Small tables with named rows and columns. After each table, cells are looked up by row and column.

Zolebun:
fields: Luput, Mubil, Kodevi, Lonedid, Zer, Givus, Vunir, Sotemom
Sof: [-185, -311, 138, -189, -304, -685, -314, -253]
Sug: [-350, -163, -548, -48, -188, -344, 689, -616]
Gaf: [-324, -22, -96, -19, 523, -180, -146, -536]
Kadib: [-277, -27, -280, -182, 76, -373, -167, -218]
Lof: [-283, -130, 49, -9, -257, 178, -590, -267]

What is the Givus of Lof in Zolebun? 178
What is the Givus of Sof in Zolebun? -685
What is the Lonedid of Lof in Zolebun? -9
What is the Sotemom of Gaf in Zolebun? -536
What is the Luput of Gaf in Zolebun? -324
What is the Luput of Kadib in Zolebun? -277
What is the Mubil of Sug in Zolebun? -163
What is the Zer of Lof in Zolebun? -257
What is the Vunir of Sof in Zolebun? -314
What is the Zer of Kadib in Zolebun? 76
What is the Lonedid of Kadib in Zolebun? -182
What is the Zer of Gaf in Zolebun? 523
What is the Kodevi of Gaf in Zolebun? -96
What is the Vunir of Kadib in Zolebun? -167
What is the Kodevi of Sof in Zolebun? 138
What is the Kodevi of Lof in Zolebun? 49
What is the Givus of Sug in Zolebun? -344
What is the Vunir of Lof in Zolebun? -590
What is the Kodevi of Kadib in Zolebun? -280
Which row has the largest Vunir? Sug

Kod =
         Nolu   Nen   Nem  Nifeda   Pak   Bos
Samom     160  -511   -71    -398   648   467
Pof       449  -584  -193    -263   126  -101
Tadamar    52  -489  -110    -618  -244  -301
Fodud    -320   187    67     292  -196  -215
Metip     466  -725  -199    -522    55  -103
Zazeza    341  -584   -86    -441  -151  -363
Gebi      449  -541   -92    -180   207   -21
Suf      -410   403   192     563   175    53
Rif      -529   530   199     611  -386  -371
Lenetu    329  -346   -93     -21  -336  -461
Getepoz   470  -681  -131    -437    79  -130

Lenetu, Nolu -> 329
Rif, Nen -> 530
Rif, Bos -> -371
Tadamar, Nolu -> 52
Pof, Nifeda -> -263
Metip, Nifeda -> -522
Getepoz, Nolu -> 470

Vaz:
cols = Fedizu, Vefup, Marofik
Zevon: [-22.172, 63.835, 25.258]
Dak: [-9.329, 61.563, 84.129]
Vav: [17.099, 44.321, 34.612]
Demam: [33.922, -0.335, 41.721]
Soneb: [-54.701, 99.155, 5.003]

Zevon, Marofik -> 25.258
Vav, Marofik -> 34.612
Dak, Fedizu -> -9.329
Soneb, Vefup -> 99.155
Soneb, Fedizu -> -54.701
Vav, Fedizu -> 17.099
Demam, Marofik -> 41.721
Dak, Marofik -> 84.129
Demam, Vefup -> -0.335
Vav, Vefup -> 44.321
Zevon, Fedizu -> -22.172
Zevon, Vefup -> 63.835
Dak, Vefup -> 61.563
Demam, Fedizu -> 33.922
Soneb, Marofik -> 5.003

Puz =
	Febep	Subo
Vemapu	-72	-38
Taf	22	-52
Kep	78	-63
Mimeni	53	-60
Nepap	-71	-32
Laf	86	-71
Fomu	-61	-39
Bemiba	24	-59

Febep of Mimeni is 53
Febep of Bemiba is 24
Subo of Kep is -63
Subo of Laf is -71
Subo of Nepap is -32
Subo of Taf is -52
Subo of Vemapu is -38
Subo of Mimeni is -60
Febep of Kep is 78
Subo of Bemiba is -59
Febep of Vemapu is -72
Subo of Fomu is -39
Febep of Nepap is -71
Febep of Fomu is -61
Febep of Taf is 22
Febep of Laf is 86

Giduzof
columns: Zopa, Tabefep, Vugedal
Ladu: [-49700, 84564, 14366]
Zat: [14678, -69690, -14617]
Bas: [33737, -47688, -27451]

Zopa of Bas: 33737
Vugedal of Ladu: 14366
Tabefep of Zat: -69690
Vugedal of Zat: -14617
Tabefep of Ladu: 84564
Zopa of Ladu: -49700
Vugedal of Bas: -27451
Zopa of Zat: 14678
Tabefep of Bas: -47688

Maz
|  | Sof | Rorus | Rut | Zese |
|---|---|---|---|---|
| Kem | 41.1 | 45.4 | 44.3 | 44.6 |
| Nebafem | 41.8 | 42.8 | 43.3 | 35.4 |
| Duvur | 43.5 | 16.6 | 8.0 | 39.3 |
| Nobiri | 30.7 | 42.4 | 40.7 | 53.1 |
| Zovesad | 63.5 | 50.4 | 31.8 | 48.3 |
| Bezifo | 41.2 | 42.2 | 41.9 | 40.8 |
| Pav | 38.6 | 47.8 | 76.1 | 22.9 |
| Toraz | 42.8 | 42.2 | 39.7 | 41.5 |

Sof of Bezifo: 41.2
Rut of Duvur: 8.0
Sof of Toraz: 42.8
Rorus of Kem: 45.4
Rut of Bezifo: 41.9
Rut of Nebafem: 43.3
Rut of Pav: 76.1
Zese of Kem: 44.6
Rorus of Toraz: 42.2
Which row has the largest Zese? Nobiri

